These are the activations of a small neural network, seen along a few directions. Each row is one input.
Each table varies a few parts of the input and shows all the possible inputs, shuffled.
Descriptions start from the smaller parts, as in this example, which fits no table here: one of 6 places along a line, together with either a single point or one of 9 places along a line or (one of 3 separate values, together with one of 5 places around a ring).
Shared parts are said once, and a part with two or three values counts as separate values.
In the rows, zero is written as 128.

Other details of the inputs vary at random and push rows far along two fixed directions, the same in every table; ignore that.

A family of inputs:
row 1: [142 137 101 132 146 128 139 116 127 115 126 116 133 123]
row 2: [132 143 106 127 124 118 140 113 129 109 125 131 129 141]
row 3: [136 136 116 119 156 127 132 132 122 121 135 121 126 128]
row 4: [133 112 169 170  54 108 170 167  98 233 181 144 172 120]
row 5: [ 26  42 175 138  98 150  79  76 121  92 139  98  99 111]
row 6: [127 131 103 118 134 135 129 127 136 123 118 130 136 137]
row 7: [128 137 106 112 141 135 127 140 132 123 132 140 128 136]
row 8: [164 157 155 142 126 129 116 129 149 115  96 157 102 123]
row 9: [134 144 119 112 131 114 132 128 129 119 129 130 128 147]
row 10: [126 103 157 170  60 129 168 181 104 235 179 147 179 105]
row 11: [134 136 114 119 156 127 137 135 120 114 131 124 128 123]
row 12: [144 138 112 118 151 125 131 126 128 126 123 109 134 130]
row 13: [128 144 117 116 131 116 139 135 121 110 130 139 126 141]
row 14: [139 132 108 125 151 125 134 120 127 120 120 112 133 129]
row 15: [130 136 107 109 139 133 123 137 136 125 128 132 133 138]
row 16: [131 133 106 113 133 133 124 133 137 130 122 125 135 137]
row 17: [170 151 150 146 150 140 115 131 146 120  96 143 104 104]
row 18: [141 137 115 116 154 126 129 130 127 122 130 114 130 129]
row 19: [132 140 111 121 127 113 136 119 128 117 118 128 131 146]
row 20: [ 54  56 226 152  99 161  57  90 140 101 111 124  71  91]
row 21: [137 143 115 114 128 113 131 124 130 118 121 124 131 148]
Description of these inputs: one of 3 separate values, together with either a single point or one of 6 places along a line.
The inputs of row 13 and row 11 match in every part but the choice among 3 separate values. If row 19 is changed in the same way as row 13 into row 11, which row does it become?
> row 14
Start at row 10 and move only the place on the line of 6, one step at a time. The first step leads to row 7. Which rows follow, in order?
> row 15, row 16, row 6, row 5
Change only the choice among 3 separate values in row 12. List by row number the other rows that result.
> row 16, row 21

A family of inputs:
row 22: [144 123 140 132 134 131 132 144 123 165 135 123 141 120]
row 23: [144 128 140 150 123 114 151 133 112 151 126 121 137 121]
row 24: [ 20  33 207 138 114 141  80  83 100  79 144  86  83  92]
row 25: [141 145 117 124 145 125 117  98 143  94 111 131 111 143]
row 26: [112 128  76  88 167 118 130 109 119  88 143  97 134 151]
row 27: [141 131 130 146 124 138 138 133 123 152 154 132 137 109]
row 28: [131 127 135 126 126 139 131 161 125 157 147 139 139 119]
row 29: [ 14  39 215 122  95 137  63  85 120  90 137 109  78 117]
row 30: [143 140 139 148 104 122 138 127 128 145 150 144 131 127]
row 31: [127 133 103 114 140 132 120 123 138  92  91 124 123 134]
row 32: [136 125 134 144 130 124 151 142 111 149 136 128 141 109]
row 33: [139 147 115 123 159 128 119 105 135  93 124 128 105 129]
row 34: [129 132 136 141 103 120 151 143 122 143 127 148 137 126]
row 35: [147 135 149 132 106 112 127 137 132 159 127 124 138 135]
row 36: [138 148 128 104 162 122 114 128 129  94 126 127 103 136]
row 37: [139 143 121 119 139 112 125 111 135  87  96 117 116 140]
row 38: [110 113  93 117 120 122 152 140 112 157 164 110 165 141]
row 39: [143 123 132 144 123 125 145 137 119 154 123 110 147 110]
row 40: [131 131 100 119 161 150 116 112 147 101 112 127 118 128]
row 41: [129 121 125 144 110 130 146 145 122 151 119 139 144 125]
row 42: [124 135 106 113 159 139 128 133 128  85 116 132 117 123]
row 43: [125 125 126 142 110 128 147 149 119 146 128 147 140 121]
row 44: [137 123 132 128 122 137 125 152 134 166 128 120 148 121]
row 45: [144 133 150 134 114 115 132 138 127 159 132 135 135 137]
row 46: [ 26  29 236 170  60 118 101  94  94 137 158 102 104  98]
row 47: [139 139 151 132 114 113 133 142 124 155 141 142 132 133]
row 48: [123 133 106 115 163 137 129 130 130  89 111 131 118 123]
row 49: [130 125 134 128 129 136 131 157 127 161 142 138 141 119]
row 50: [135 141 119 100 168 135 113 131 131  96 128 127 110 127]
row 51: [126 127 127 140 107 130 147 153 119 142 133 147 139 120]
row 52: [121 123 107 123 119 101 154 128 102 154 167 102 155 146]
row 53: [109 124 102 116  99 110 153 132 114 152 157 122 160 156]
row 54: [130 141 122 101 144 129 111 123 144 101 101 139 113 150]
row 55: [146 126 139 130 127 129 127 144 127 165 131 112 144 117]
row 56: [135 125 131 127 107 131 123 151 135 163 122 132 145 130]
row 57: [134 138 119 101 172 132 114 128 133 100 122 126 111 127]
row 58: [127 128 105 117 163 139 129 125 133  94 101 123 121 128]
row 59: [131 123 133 129 114 134 128 151 131 163 126 142 141 132]
row 60: [148 127 126 147 120 137 132 124 132 161 135 113 146 111]
row 61: [134 134  99 117 154 148 111 111 151 101 108 117 122 126]
row 62: [145 138 137 150 118 126 139 129 121 150 153 132 129 117]
row 63: [152 133 134 151 113 123 134 121 130 158 134 114 137 119]
row 64: [107 116  92 116 105 117 150 139 112 154 158 121 163 151]
row 65: [130 135 137 140  99 122 150 146 119 139 132 148 137 126]
row 66: [132 136 144 125 104 126 132 152 128 151 141 151 132 133]
row 67: [130 131 112 102 167 142 111 132 142 106 108 126 118 135]
row 68: [146 131 148 136 128 119 133 140 122 163 134 123 133 128]
row 69: [145 124 128 149 127 138 137 125 127 160 139 124 142 114]
row 70: [ 15  30 194 141 111 157  66  74 122  89 147  97  84  96]
row 71: [128 130 135 125 111 134 128 159 126 154 141 150 136 128]
row 72: [134 145 108 116 131 136 111 103 153  96 101 129 117 141]
row 73: [144 144 125 106 158 120 108 118 137 104 107 109 112 137]
row 74: [129 134  99 118 145 145 113 112 147  98 107 138 116 138]
row 75: [141 141 118 121 154 117 126 112 128  92  99 106 115 130]
row 76: [125 138 100 116 146 143 115 116 146  93 117 146 112 134]
row 77: [132 137  98 116 138 143 108 111 152  98 103 128 120 136]
row 78: [129 148 110 114 135 137 117 112 145  86 121 148 108 139]
row 79: [125 141 101 114 143 145 114 119 143  89 122 146 111 133]
row 80: [138 138 143 145 106 111 150 139 113 138 139 140 133 125]
row 81: [130 131 104 115 155 136 123 124 137  94  96 113 126 125]
row 82: [149 137 137 149 100 120 131 118 135 154 130 125 140 129]
row 83: [142 130 142 149 109 110 149 131 117 146 123 132 139 131]
row 84: [148 131 136 153 121 126 138 121 125 158 138 124 134 122]
row 85: [136 132 111 118 167 131 131 116 126  94 103 116 119 125]
row 86: [134 144 119 121 161 117 132 117 121  87 113 124 108 128]
row 87: [127 127 134 127 114 132 130 156 128 159 136 149 137 128]
row 88: [141 139 151 131 111 115 132 147 123 149 147 143 130 133]
row 89: [133 128 123 144 120 146 135 142 130 151 152 139 140 113]
row 90: [127 146 110 116 138 135 118 109 147  91 115 147 109 139]
row 91: [130 141 114 114 133 124 124 116 140  89  89 125 119 140]
row 92: [138 131 130 146 100 133 137 125 137 155 129 144 138 132]
row 93: [133 128 135 144 103 123 149 138 124 148 117 140 140 130]
row 94: [118 127 109 121 106  97 153 126 108 150 163 113 157 156]
row 95: [135 146 120 119 158 119 131 121 120  83 118 124 108 128]
row 96: [141 139 138 149 108 120 138 123 129 150 144 143 133 127]
row 97: [142 135 148 134 128 116 134 145 118 158 144 131 130 123]
row 98: [138 133 142 127 100 124 126 143 137 161 121 133 142 135]
row 99: [135 140 107 119 166 140 118 109 137  96 125 127 113 121]
What do these inputs look like to the network?
> one of 6 places around a ring, together with either a single point or (one of 3 separate values, together with one of 4 places along a line)
The inputs of row 46 and row 32 match in every part but the place on the ring of 6. If row 37 is changed in the same way as row 46 into row 32, which row does it become?
> row 39
The inputs of row 66 and row 28 match in every part but the place on the ring of 6. If row 72 is changed in the same way as row 66 into row 28, which row does it become?
> row 61
List by row number the other rows that have the place on the ring of 6 in common with row 36.
> row 23, row 33, row 52, row 62, row 63, row 68, row 73, row 75, row 84, row 86, row 95, row 97
Change only the place on the line of 4 in row 81. List by row number the other rows that result.
> row 42, row 48, row 58
Start at row 79 and move only the place on the line of 4, one step at a time. The first step leads to row 76. Which rows follow, in order?
> row 74, row 77
Change only the place on the ring of 6 in row 55. List by row number the other rows that result.
> row 35, row 44, row 56, row 73, row 98
Change only the choice among 3 separate values in row 90. List by row number the other rows that result.
> row 29, row 34

A family of inputs:
row 100: [133 130 123 129 121 120 139 133 123 145 132 124 141 133]
row 101: [115 128 118 105 150 125 116 118 129  94 119 121 115 140]
row 102: [126 133 126 117 145 130 111 109 138  93 113 124 109 132]
row 103: [139 134 137 131 122 125 133 141 127 144 128 136 132 127]
row 104: [113 126 112 107 146 132 113 116 134  95 119 120 117 138]
row 105: [140 136 135 136 122 127 135 137 128 142 133 138 131 124]
row 106: [138 133 130 138 118 132 135 138 131 142 125 138 134 122]
row 107: [138 134 136 137 120 126 137 140 126 140 129 138 131 122]
row 108: [114 127 110 112 147 133 117 114 133  93 118 124 116 136]
row 109: [132 132 124 128 123 123 138 137 122 143 142 129 138 130]
row 110: [139 134 129 137 120 133 133 136 132 144 129 139 133 125]
row 111: [138 132 129 138 119 132 134 136 131 143 127 139 133 124]
row 112: [142 134 135 136 119 124 134 135 130 145 124 132 134 128]
row 113: [141 134 133 142 119 126 136 131 129 142 126 134 132 124]
row 114: [117 129 115 111 146 126 116 108 131  94 121 117 115 138]
row 115: [134 130 123 131 120 121 138 133 123 144 135 123 140 132]
row 116: [133 131 124 127 123 121 138 140 121 144 139 128 138 132]
row 117: [124 131 127 120 145 131 112 108 137  92 112 126 108 132]
row 118: [132 131 125 130 123 123 140 136 121 142 141 131 138 129]
row 119: [140 136 136 133 122 125 132 141 128 144 131 136 132 126]
row 120: [131 130 124 132 123 123 141 137 120 141 139 131 138 129]
row 121: [139 134 130 135 119 132 131 136 133 145 131 137 134 125]
row 122: [123 124 118 116 159 141 111 116 136  98 114 117 114 122]
row 123: [114 127 111 110 147 133 116 113 134  93 121 124 116 136]
row 124: [141 137 135 134 123 126 133 138 128 144 133 137 131 125]
row 125: [123 126 125 115 162 136 112 117 131  96 118 116 110 122]
row 126: [129 128 119 132 119 128 140 137 125 141 134 131 141 127]
row 127: [118 129 114 113 147 127 119 108 131  92 120 118 115 137]
row 128: [ 22  21 236 165  61 135  80  90 104 144 156  91 103  96]
row 129: [130 129 119 129 120 128 136 135 127 145 139 129 141 130]
row 130: [114 128 117 110 147 127 119 117 127  90 120 122 114 134]
row 131: [138 131 132 132 119 130 131 139 132 146 125 137 135 127]
row 132: [140 135 134 137 123 127 136 138 127 142 130 139 130 124]
row 133: [143 128 129 140 133 130 136 133 125 148 130 119 137 116]
row 134: [133 130 122 134 119 122 142 132 122 140 133 126 140 128]
row 135: [142 135 133 140 118 126 138 134 129 140 124 134 134 123]
row 136: [121 130 124 113 144 135 107 116 140  95 111 128 109 133]
row 137: [133 130 121 136 120 122 141 131 122 142 135 127 140 130]
row 138: [129 128 120 126 121 127 137 138 126 146 133 129 142 133]
The inputs of row 112 and row 131 match in every part but one. If row 134 is changed in the same way as row 112 into row 131, which row does it become?
> row 126
What do these inputs look like to the network?
> one of 3 separate values, together with either a single point or (one of 2 separate values, together with one of 6 places along a line)
Change only the place on the line of 6 in row 112. List by row number the other rows that result.
> row 102, row 113, row 117, row 128, row 135
List by row number the other rows that have the choice among 3 separate values in common with row 109.
> row 101, row 103, row 105, row 107, row 116, row 118, row 119, row 120, row 124, row 125, row 130, row 132
